Here are a small network's activations along a few directions, averaged over the inputs that share one value of a field.
Values that are neighbours, or in one group, have similar rows; names and order tell nothing.
In the rows, zero is written as 500.
Random noise pushes rows far along 3 fixed directions. That doesn't count. These rows show it; they differ only by the noise:
[438 226 438 599 875 629 434 663 317 544 299 340 506]
[586 756 599 786 652 613 782 271 497 807 407 751 541]
[317 560 525 501 556 484 455 526 461 567 514 298 597]
[382 937 571 556 326 405 553 293 542 705 582 574 598]
[545 549 368 632 656 520 373 482 289 655 257 718 426]


Field F:
f11: [796 437 398 638 741 489 575 643 501 488 432 718 366]
f6: [325 556 735 358 291 477 425 331 747 342 732 279 621]
f7: [471 734 390 267 387 173 300 554 498 425 457 574 539]
f2: [555 487 386 659 717 546 407 550 275 660 239 740 415]
f4: [454 659 312 210 183 244 102 737 493 247 696 371 424]
f1: [479 218 527 326 418 482 531 630 475 602 493 580 484]
f17: [419 464 417 363 316 491 517 509 520 334 720 360 450]
f16: [271 567 832 474 292 522 429 359 826 355 785 185 675]
f8: [604 230 498 554 486 679 721 513 519 613 458 660 565]
f14: [835 457 689 779 655 613 694 134 504 586 445 791 388]
f10: [533 785 679 662 492 601 749 336 605 732 375 537 597]
f9: [431 422 660 618 537 588 632 438 502 319 591 480 408]
f3: [639 522 231 453 323 461 290 640 318 322 430 717 271]
f13: [576 476 460 513 450 664 684 371 556 491 613 528 480]
f15: [566 365 287 459 384 576 493 443 445 574 495 654 423]
f12: [384 719 483 263 252 143 423 625 727 342 711 269 583]
f5: [770 638 596 669 732 573 804 368 487 721 219 803 546]
The values of F form a star with 3 arms.
Which values are neighbours of f13? Give them in the order they are listed.
> f17, f15
Which values are neighbours of f11? Give them in the order they are listed.
> f4, f12
Which values are neighbours of f10? Give them in the order they are listed.
> f2, f5
Which values are neighbours of f16? Give them in the order they are listed.
> f6
Which values are neighbours of f1? Give them in the order they are listed.
> f8
